Each row below holds a small network's activations on one input, seen along a few directions.
In each table, some parts of the input vary, and every possible input appears once, in random order.
Descriptions start from the smaller parts, as in this example, which fits no table here: one of 3 separate values, together with either a single point or one of 11 places around a ring or (one of 6 places along a line, together with one of 8 places around a ring).
Shared parts are said once, and a part with two or three values counts as separate values.
In the rows, 128 means zero.

Other details of the inputs shift rows strongly along two fixed directions, in all tables alike. That doesn't count.

Table:
x1: [ 74 190 162 123 189 178 168 106 107 197  86 162]
x2: [158  69 132 200  61 169  96 173 145 114  79  73]
x3: [118 131  69  88 119  52 185  89  63  72 214 161]
x4: [ 98 183 215  73 180 152 114 102 141 175  98 179]
x5: [158  77 118 191  72 149  93 168 154 117  67  50]
x6: [143  83 126 184  93 166 117 160 139 118  90  95]
x7: [186  79 150 144 117 118  67 170 187 119 101 114]
x8: [181  94 179 151  64 123  58 188 188  98  96  98]
x9: [185  81 169 145  64 134  69 192 206 120 118  89]
x10: [184 147 134 169  82 170 107 137 111 134 123 102]
x11: [ 84 143  86  63 192  79 174  61  66 117 188 151]
x12: [167  90  35 111 117  65 156 103  91  51 187 131]
x13: [ 28 195 155 127 189 165  92  97 194 208 151 170]
x14: [162  85  60 110  86  77 161  92  68  51 203 149]
x15: [129 197 166 149 158 186  95 127 124 191  93  77]
x16: [117 124  61  97 153  65 182 108  81  66 209 161]
x17: [159  37  96  86 134  38 123 123 145  42 164 165]
x18: [181  75 164 125  83 149  82 157 186 123 120 117]
x19: [ 96 215 151 111 209 167 136  96 106 190 120 119]
x20: [142 196 174 163 157 209 106 134 122 183 105 111]
x21: [ 90 228 163 125 196 162 146 120 107 184 136 136]
x22: [110 217 159 119 193 182 144 100  96 187 128 152]
x23: [171 106 134 173  82 162  88 144 115 120 133  83]
x24: [116  48  47 117 128  69 172 114 111  55 149 123]
x25: [142  80 100 195  78 163  28 142 235 126 123  91]
x26: [110  60  61 132 116  65 182 138 109  50 165 141]
x27: [132 172 187 110 164 164  62 161 175 197  74 139]
x28: [ 99 240 157 121 178 156 149 115  99 192 133 143]
x29: [123  46  60 128 120  89 178 119 102  51 158 154]
x30: [ 90 187 216  93 199 128 114 133 154 184 111 177]
x31: [132  56  53 125 100  82 181 114  94  57 155 161]
x32: [144  80 137 202  47 142  97 187 147 121  87  60]
x33: [ 95 155 185 158 132 194 120 131 123 201  66 109]
x34: [ 96  96  58  79 129  51 203  70  77  86 155 159]
x35: [ 97 140 156  30 131  88 152 104 148 124 170 166]
x36: [169 100 127 206  30 142 112 186 145 118  80  73]
x37: [128 131 134 150 100 155 150 124 111 147  92 132]
x38: [139 164 206  99 152 168  89 135 191 204  86 113]
x39: [101 124 149  76 189  75 136 131 144 127 163 190]
x40: [153  94 111 180 102 146 117 157 151 118  76  79]
x41: [152  99  56 117  90  58 167 119  82  49 206 139]
x42: [ 71 150 114 101 130  87 196  98  84 133 141 162]
x43: [ 64 213 162 125 173 151 173 120 110 202  92 152]
x44: [183  92 106 198  58 148 102 169 154 119  61  66]
x45: [124  96 131 182  81 137 117 175 140 118  97  78]
x46: [102 212 219  47 161 167 117  96 170 218  92 133]
x47: [ 85 134 113  96 135 111 192  79  76 134 135 175]
x48: [ 72 143 106 111 165  99 194 117 101 125 138 163]
x49: [149  87 129 208  66 152 105 195 158 113  86  64]
x50: [124  85 112 184  89 175  45 131 216 127 141 129]
x51: [ 86 136  91 100 179 103 187  94 104 130 119 153]
x52: [157  80  42 115 137  73 153 107  98  45 189 125]
x53: [114 202 185 158 135 178 100 145 118 195 112  88]
x54: [116  99  67  90 164  90 175  86  73  65 212 164]
x55: [117  81 114  16 117  72 166  77 129  73 194 188]
x56: [102 174 214  90 200 150 114 113 145 184 103 190]
x57: [175  85 146 136  95 145  56 182 171 119 107 143]
x58: [ 90 162 108 102 179 106 166 110  89 117 185 145]
x59: [112 234 155 104 170 154 143  78  88 201 118 127]
x60: [ 69 175 121  67 212 122 179  63  62 139 186 177]
x61: [ 19 217 170  75 231 149 179  67  92 232  88 152]
x62: [195 129 117 179  81 166  99 150 120 116 126 100]
x63: [167  90  41 106 104  62 161  95  83  52 188 128]
x64: [196  84 166 142  74 125  53 165 188  99  80  89]
x65: [127  83  63 116 115  64 154 126  88  46 209 124]
x66: [139 156 214 130 167 175  79 150 172 194  84 154]
x67: [192 129 105 174 103 150  96 150 135 114 114  75]
x68: [162  99 148 138  97 123  57 202 181 119 116 130]
x69: [184  93 113 194  44 146 106 162 147 121  62  63]
Description of these inputs: one of 3 separate values, together with either a single point or one of 6 places along a line or (one of 2 separate values, together with one of 8 places along a line).
The inputs of x65 and x60 match in every part but the choice among 3 separate values. If x49 is changed in the same way as x65 into x60, which row does it become?
> x6
Change only the choice among 2 separate values in x1. List by row number the other rows that result.
> x22
Start at x59 and move only the place on the line of 8, one step at a time. The first step leads to x63. Which rows follow, in order?
> x12, x67, x52, x19, x15, x11

Table:
x70: [110 106  69  96 140  76 167 109  91  82 176 157]
x71: [149  81  95 172  79 131 123 145 141  91 122  92]
x72: [229  48 132 176  39 139  50 194 201  83 104  84]
x73: [100 192 152  98 172 130 156 108 100 159 125 149]
x74: [181  66 105 163  70 107 115 153 127  74 125  99]
x75: [128 197 234 148 131 206  50 157 191 221  82 113]
x76: [101 182 167 144 144 176 131 141 124 192  84 115]
x77: [ 83 145 112 115 176 116 165  92 104 138 144 159]
x78: [177 116 128 157  79 138 101 149 136 108 110  87]
x79: [211  51 147 183  38 151  59 198 204 100  71  80]
x80: [ 90 136 168  99 164 129 111 125 166 151 121 152]
x81: [116 116  85  89 144  72 172 105  90  83 171 159]
x82: [100 102  71  99 144  80 174  88  99  94 170 153]
x83: [ 66 188 146 111 181 148 169 107 107 181 115 151]
x84: [ 92 113  78  83 154  80 178  84  89 105 169 160]
x85: [129 137 150 152 118 159 120 142 125 150  96 111]
x86: [128 179 157 141 137 178 109 128 130 182 109 106]
x87: [133 198 191 139 152 183 111 131 126 189  98 116]
x88: [165  94  94 167  86 131 108 141 142  91 145  94]
x89: [160 104 131 168  78 137 118 166 135 115  99  89]
x90: [ 88 128 135  64 187  89 129  97 145 120 180 182]
x91: [122 133 156  96 153 124 122 121 157 152 107 159]
x92: [165 109 110 165  88 146 102 145 141 113 132  92]
x93: [122 189 167 134 148 166 121 134 122 181 112 120]
x94: [101 190 162 154 152 178 122 118 138 197  87 110]
x95: [ 99 140 122 105 160 113 157 101  96 137 138 154]
x96: [139 200 188 144 139 178 112 145 131 187  96 106]
x97: [110 105 122  56 184  83 136 109 140 106 177 178]
x98: [ 86 164 119 103 182 128 156  93  99 146 144 163]
x99: [116 108  86  81 152  70 174  92  83  73 178 169]
x100: [119 171 143 151 137 160 119 138 129 164 104 116]
x101: [107  61  93  77 147  50 133 107 146  67 184 174]
x102: [178  83  94 165  72 123 105 164 133  87 143  93]
x103: [ 84 178 160 104 180 144 162 102 101 172 112 151]
x104: [107 122 153  83 177 110 119 123 155 145 126 157]
x105: [103 198 186 138 147 190 124 127 129 208  73 108]
x106: [ 95 146 170  97 151 126 110 118 155 161 129 160]
x107: [191  79 109 166  73 124 100 156 132  81 138  94]
x108: [110 164 143 160 139 154 129 134 133 167 101 115]
x109: [133 190 173 126 143 168 120 122 125 176 111 112]
x110: [133 178 171 145 142 177 106 134 126 179 105 115]
x111: [105  80  54 103 135  57 182 103  93  68 182 160]
x112: [ 88 157 130 109 171 131 154 100  99 160 128 153]
x113: [128 174 163 138 146 161 117 127 121 166 100 122]
x114: [104 183 151 147 164 169 122 118 127 173 106 130]
x115: [138 200 228 143 128 207  65 156 185 222  56 121]
x116: [ 88 188 137 108 182 141 155 105 107 169 145 152]
x117: [ 92  90  70 106 150  83 183  95  96  76 174 164]
x118: [130 194 175 140 138 178 108 127 132 188  85 104]
x119: [163  77  76 172  79 108 117 154 135  69 142 103]
x120: [100 180 170 153 154 188 126 131 129 193  82 119]
x121: [224  54 139 179  22 142  49 194 196  87 116  86]
x122: [ 98 110  62  95 153  79 174  83  98  79 184 160]
x123: [194  53 134 175  55 126  37 188 204  79 114  86]
x124: [108  99  79  96 137  66 175 106  90  87 169 157]
x125: [168  61  81 168  63 102 118 161 129  77 132  95]
x126: [124 181 182 151 144 174 114 132 127 192  78 112]
x127: [135 164 163 140 124 155 121 129 129 166  92 104]
x128: [180  61  82 160  74 115 106 152 127  68 155 103]
x129: [109 115  94  88 146  67 183 102  88  92 165 160]
x130: [ 94  99  79  86 143  69 190 104  85  83 172 164]
x131: [ 89 190 152 101 184 146 145  99  99 172 123 156]
x132: [103 120  77 105 156  85 172 101 101  91 189 160]
x133: [162  84  82 158  80 119 112 140 133  82 138  99]
x134: [112 156 147 139 128 166 129 129 126 169  96 109]
x135: [128 188 233 147 123 211  79 160 186 224  47 116]
x136: [125 114  86  83 143  81 167  91  94  86 187 151]
x137: [225  46 127 177  37 134  50 194 200  79  91  86]
x138: [105 136 131 102 154 114 167 107  97 123 134 150]
x139: [164  81  89 167  93 122 113 142 133  78 153 109]
x140: [112 148 148 144 135 164 128 134 121 162  98 120]
x141: [128 168 173 147 124 163 130 149 128 167  84 106]
x142: [110  91  62  90 146  72 168  96  85  70 185 168]
x143: [107  85 100  60 142  59 162  95 126  88 176 195]
x144: [ 89 167 116  90 171 125 156  90  98 148 144 152]
x145: [ 99 158 171  94 154 133 103 119 155 158 132 163]
x146: [174  77  89 158  69 106 111 160 126  72 137 100]
x147: [ 74 165 128 104 170 138 169  94 107 160 127 147]
x148: [114  83  64  88 130  61 175  91  90  71 180 154]
x149: [128 172 152 136 130 163 112 127 126 166 101 109]
x150: [110 107 148  88 163 114 123 133 157 129 125 152]
x151: [154  73  91 182  72 122 125 162 141  82 123  93]
x152: [109 134  99  83 155  98 163  90  94 111 177 155]
x153: [101 139 122  98 149 114 169 100 102 129 135 141]
x154: [194  71  94 162  61 106 110 164 132  66 148  91]
x155: [160  81 102 179  83 131 108 151 136 101 117  98]
x156: [111  90 108  56 175  70 137 111 138  89 170 179]
x157: [196  39 145 190  16 140  43 202 203  85 102  76]
x158: [185  59  90 163  56 102 114 149 133  71 128  86]
x159: [171  91 115 169  73 117 114 161 133 101 112  91]
x160: [ 92 168 146  94 162 130 169  98 103 153 122 142]
x161: [121 185 166 153 153 186 109 129 132 188 105 118]
What do these inputs look like to the network?
> one of 4 places along a line, together with either one of 5 places around a ring or (one of 3 separate values, together with one of 6 places along a line)
The inputs of x107 and x126 match in every part but the place on the line of 4. If x75 is changed in the same way as x107 into x126, which row does it become?
> x106
The inputs of x72 and x79 match in every part but the place on the line of 4. If x96 is changed in the same way as x72 into x79, which row does it become?
> x141
Start at x132 and move only the place on the line of 6, one step at a time. The first step leads to x116. Which rows follow, in order?
> x102, x93, x154, x96
Start at x127 and move only the place on the line of 6, one step at a time. The first step leads to x158. Which rows follow, in order?
> x148, x84, x82, x94
Start at x130 and move only the place on the line of 4, one step at a time. The first step leads to x124. Which rows follow, in order?
> x146, x93

Table:
x162: [117 158 146 114 129 132 152 117  98 143 128 132]
x163: [107 177 135 111 179 150 132  97 115 156 153 155]
x164: [118 119 181  52 158  96 100 128 176 131 149 180]
x165: [117  84  72 120 141  71 155 124 111  72 168 152]
x166: [ 89 158 146 107 172 135 168 110 106 164  96 142]
x167: [188 109 145 186  45 154  97 173 135 118  97  70]
x168: [135 105  74  76 150  64 183  94  75  67 183 159]
x169: [ 88 167 161 147 162 183 117 123 146 189  95 130]
x170: [105 155 155 152 162 164 118 134 139 176  84 117]
x171: [186  67  73 150  98  95 109 143 123  53 164 110]
x172: [173  72  73 118  78  83 149 116  92  51 170 128]
x173: [ 69 127 100  90 197  96 175  91 102 125 147 172]
x174: [111 167 145 128 169 137 127 131 116 153 128 130]
x175: [ 78 173 131 108 157 131 150  98 124 165 134 144]
x176: [179  69  67 137  68  98 111 123 131  58 172 102]
x177: [171  90 123 209  64 163  72 183 170 116 106  83]
x178: [124 113 125 132 128 125 150 132 118 126  98 119]
x179: [115 177 169 145 120 165 135 135 121 181  82 120]
x180: [209  83 129 192  44 137  90 195 141  90  97  57]
x181: [115 152 155 161 113 179 104 131 159 180  79  90]
x182: [123 193 163 140 163 185 104 119 133 184 121 130]
x183: [ 64 120  95  92 183 107 171  84 110 122 163 179]
x184: [ 99 155 127 127 132 136 133 114 134 153 127 128]
x185: [112 143 133 126 119 126 158 122 107 138 118 137]
x186: [172  68  94 174  71 122  94 162 146  69 156 100]
x187: [ 98 128 101 104 159 105 152 105 106 109 184 162]
x188: [144 190 168 154 157 182  90 140 133 186  95 107]
x189: [127 149 133 136 112 142 114 126 136 141 132 105]
x190: [133 105  77  79 127  73 181  84  72  74 185 162]
x191: [ 99 114  94 121 146 106 149 115 121 105 165 161]
x192: [138  96  98 129 111  92 157 141 110  89 131 128]
x193: [ 84 198 188 129 155 185 147 111 117 215  64 129]
x194: [152 111  89 121 104 111 125 107 121  98 166 118]
x195: [119 100  82  80 146  57 189 108  78  67 182 155]
x196: [174 101 124 180  93 135  87 174 144 103 121  84]
x197: [116 111 122 127 110 127 153 118 110 127 109 129]
x198: [191  83 113 190  34 141  75 171 162  96 122  56]
x199: [108 178 162 130 154 147 148 135 116 174  91 129]
x200: [112 165 153 154 156 155 114 147 136 167  96 123]
x201: [209  89 188 127  77 145  26 179 217 124 102 112]
x202: [ 88 104 171  43 179  95 121 107 180 137 131 198]
x203: [111 127 123 140 115 147 121 119 146 147 107 109]
x204: [115  90 158  61 147  81 108 132 184 111 146 189]
x205: [148 192 173 135 145 172 120 134 116 181  88 108]
What do these inputs look like to the network?
> one of 4 places along a line, together with either a single point or (one of 2 separate values, together with one of 5 places around a ring)
The inputs of x195 and x166 match in every part but the place on the line of 4. If x189 is changed in the same way as x195 into x166, which row does it become?
> x203
The inputs of x173 and x188 match in every part but the place on the line of 4. If x202 is changed in the same way as x173 into x188, which row does it become?
> x201
